A small network was trained on made-up records. Each row is its average activation on records with the value named, seen along a few directions.
Related values have similar rows: they may be neighbours, one step apart, or belong to one group.
In the rows, 500 means zero.
Random noise pushes rows far along 3 fixed directions. That doesn't count. These rows show it; they differ only by the noise:
[436 579 589 413 382 595 614 564 366 628 568 573 642 575 656 420 495]
[459 514 556 472 426 591 550 533 433 582 588 528 563 546 579 398 541]
[326 483 627 414 374 614 637 569 538 696 571 578 651 613 545 415 482]
[386 421 565 515 334 567 491 562 517 649 575 525 605 651 504 266 564]
[343 359 593 475 621 674 627 457 797 578 643 490 414 419 342 588 525]


N, 12 values:
n12: [596 562 509 551 716 398 512 576 391 283 398 495 414 350 519 670 388]
n5: [674 681 463 502 341 296 465 484  93 473 276 547 637 638 685 371 372]
n2: [466 516 529 458 470 491 489 471 498 460 386 365 658 673 457 459 547]
n7: [487 583 466 434 266 422 583 525 502 644 453 665 639 477 572 514 477]
n8: [523 672 337 479 540 473 561 312 393 381 471 494 536 534 626 671 493]
n9: [723 589 273 569 791 340 510 350 390 133 471 375 153 101 482 830 514]
n1: [376 565 441 357 522 462 604 573 611 455 433 466 558 609 568 616 524]
n6: [661 571 496 519 524 535 468 393 440 542 395 639 479 389 523 579 417]
n4: [459 541 590 460 333 547 416 585 500 591 524 547 647 660 559 363 581]
n10: [376 331 500 568 472 491 432 590 741 634 460 521 414 381 372 532 485]
n11: [623 548 604 476 641 528 478 501 445 475 649 549 413 453 524 627 361]
n3: [446 469 590 411 431 500 521 678 329 612 493 462 646 638 557 338 410]
N is arranged as 4 separate groups.
- List the group mates of n8, in the order listed. => n2, n1
- List the group mates of n5, in the order listed. => n12, n9
- List the group mates of n7, in the order listed. => n6, n10

G, 16 values:
g7: [525 520 445 544 423 393 460 490 389 554 394 483 479 537 446 373 425]
g1: [376 626 607 402 603 500 613 585 523 450 419 469 557 490 475 578 330]
g11: [711 581 495 565 560 413 517 394 374 414 485 543 293 257 525 658 434]
g10: [429 631 442 415 415 372 706 484 370 527 390 601 570 463 663 553 357]
g16: [436 475 593 498 522 582 409 543 506 538 548 453 531 610 539 376 596]
g8: [464 538 642 437 438 478 551 651 418 524 456 537 616 591 500 526 331]
g13: [606 531 533 480 723 600 554 419 539 495 482 572 378 124 473 716 444]
g14: [744 475 330 711 388 408 256 370 364 406 660 461 456 678 505 235 746]
g3: [415 561 463 435 549 518 632 448 567 444 465 413 563 551 512 606 548]
g15: [664 722 361 425 622 347 550 479  84 238 470 400 485 353 762 670 466]
g2: [512 441 446 550 470 597 408 515 677 632 540 549 456 456 383 496 597]
g9: [594 526 509 532 430 496 335 655 265 509 512 481 570 589 611 327 428]
g4: [624 442 409 530 715 615 372 407 558 181 611 387 344 430 449 517 714]
g12: [344 301 630 501 326 600 527 523 672 729 517 576 598 612 421 406 623]
g6: [470 300 346 599 667 451 554 266 857 417 574 409 195 325 278 695 600]
g5: [574 452 517 510 691 672 426 516 677 410 617 458 368 381 479 632 513]
Each value of G is a pair of two hidden parts, and every pair occurs once (2 first parts, 8 second parts).
- g5 and g16 share the first part; g5 and g2 share the second. Which value has the first part of g2 and the second part of g16? => g12
- g6 and g7 share the first part; g6 and g3 share the second. Which value has the first part of g3 and the second part of g7? => g1
- g11 and g14 share the first part; g11 and g8 share the second. Which value has the first part of g8 and the second part of g14? => g4
